data =
array([[  8,   4,  14,  -1,   7,  -3, -31,  -5,   1,  -1],
       [ 10,  12,  -5,   8,  -9,  12, -15,  -6,   1,  -4],
       [ -3,  -3,  -6,  -2,  -7,  -1, -11,   1,  10,  -2],
       [ -7,   1,   2,  -2,  -5,   0, -29,  -2, -12,   6],
       [  1,  -3,  -2,  -4,  36,   3,   5,   5,   1,  -3]])
Rows and columns are numbered from 1.
The entry just left of the smallest entry: -3
Read off the entry at row 1, column 1.
A: 8
The entry at row 1, column 3: 14
The entry at row 3, column 1 is -3
The bottom-left entry is 1
Read off the top entry of the column that holds the largest entry.
A: 7
The bottom entry of the column that holds the largest entry -> 36
The entry directly below 4: 12
Read off the entry in row 3 and column 2.
A: -3
Read off the entry at row 2, column 1.
A: 10
Read off the entry in row 1 and column 2.
A: 4
Read off the minimum.
A: -31
Read off the bottom-right entry.
A: -3
Read off the top-right entry.
A: -1
Read off the entry directly above the largest entry.
A: -5
Read off the entry directly below the smallest entry.
A: -15
The entry just right of -31 is -5
Read off the entry at row 3, column 3.
A: -6
The entry directly above -12 is 10
The entry just right of the largest entry -> 3
Read off the entry in row 2 and column 3.
A: -5

Read these off the row that follows.
1) What is the third smallest entry?
2) What is the 2nd entry from the right?
3) What is the largest entry?
-34 -16 10 -1 14 32 22 -29
1) -16
2) 22
3) 32

array([ 136,  416,  564,    9,  678,   95,  815, -772,  241])
Read off the entry just right of 564.
9
Read off the entry just right of the largest entry.
-772
Read off the entry just left of 564.
416

Read these off the matrix that follows. Indices start at 1.
1) Give the entry directly below 0.073.
2) Give the top-right entry.
3) Give the top entry of the column that holds the largest entry.
4) Give the bottom-left entry.
5) Give the entry just right of -0.040.
6) Give the minimum.
7) Give the entry directly below -0.093.
8) Give the entry in row 3 and column 1.
[[ 0.079 -0.091  0.067 -0.114 -0.002  0.081 -0.021 -0.208 -0.165 -0.168]
 [-0.179  0.200  0.073 -0.126 -0.069 -0.093 -0.050 -0.172  0.227  0.211]
 [ 0.143 -0.184 -0.045  0.024  0.036  0.065 -0.001  0.037 -0.284 -0.168]
 [-0.100 -0.011 -0.007 -0.026 -0.024 -0.052 -0.036 -0.026  0.066  0.013]
 [-0.088 -0.021  0.009 -0.053 -0.028 -0.028 -0.040 -0.013  0.050 -0.096]
 [-0.064  0.028 -0.063 -0.127 -0.117 -0.087 -0.068 -0.240 -0.032  0.051]]
1) -0.045
2) -0.168
3) -0.165
4) -0.064
5) -0.013
6) -0.284
7) 0.065
8) 0.143

arr =
[[ 0.015 -0.098  0.043 -0.025  0.021 -0.109 -0.056 -0.011  0.020  0.000
   0.081  0.017  0.100 -0.008 -0.113  0.016]
 [-0.096  0.018  0.081 -0.058 -0.075 -0.018 -0.072 -0.053  0.132 -0.058
   0.162 -0.063  0.175 -0.052 -0.050 -0.090]
 [-0.083 -0.150 -0.178 -0.103 -0.039 -0.105  0.091  0.124 -0.218  0.101
  -0.241 -0.022 -0.224  0.087 -0.046 -0.063]
 [-0.060 -0.095  0.077 -0.041 -0.069 -0.184 -0.061 -0.051  0.110 -0.055
   0.144 -0.079  0.134 -0.037 -0.149 -0.067]
 [ 0.020 -0.175 -0.052 -0.025  0.028 -0.227  0.016  0.036 -0.066  0.046
  -0.048  0.003 -0.071  0.054 -0.150  0.030]
 [ 0.035  0.046 -0.055  0.030 -0.004  0.059 -0.119 -0.129 -0.077 -0.109
  -0.108 -0.020 -0.107 -0.104  0.003  0.018]]
Which number is the entry just right of 0.110?
A: -0.055
Which number is the entry just right of the smallest entry?
A: -0.022
Which number is the entry just left of the smallest entry?
A: 0.101
Which number is the entry just right of -0.227?
A: 0.016
The minimum is -0.241
Which number is the entry just left of the largest entry?
A: -0.063
The entry just left of -0.046 -> 0.087
Which number is the entry just right of -0.020?
A: -0.107
The entry just left of -0.008: 0.100

B = [[2, 3, 4, 3, 5, 3, 3, 4, 4, 4, 4], [7, 4, 6, 7, 2, 7, 5, 2, 7, 4, 2], [3, 5, 6, 3, 3, 4, 3, 3, 3, 3, 4], [7, 3, 3, 4, 3, 4, 5, 5, 7, 3, 4], [2, 4, 2, 2, 4, 2, 3, 5, 1, 4, 6], [4, 4, 4, 2, 2, 4, 4, 6, 5, 3, 4], [3, 5, 2, 7, 5, 5, 4, 5, 5, 3, 5], [5, 3, 5, 4, 2, 6, 4, 6, 2, 3, 3]]
The entry just right of the smallest entry?
A: 4
The entry just left of the smallest entry?
A: 5

Read these off the row that follows.
1) Read off the 1st entry from the right.
2) Read off the second-last entry.
3) Read off the 3rd entry from the right.
4) Read off the second entry from the left.
5) Read off the fourth entry.
6) Read off the entry just right of -11.
36 -11 -22 -24 -20 -24 38 -25 -21 -24 -13 38 -27 -22
1) -22
2) -27
3) 38
4) -11
5) -24
6) -22
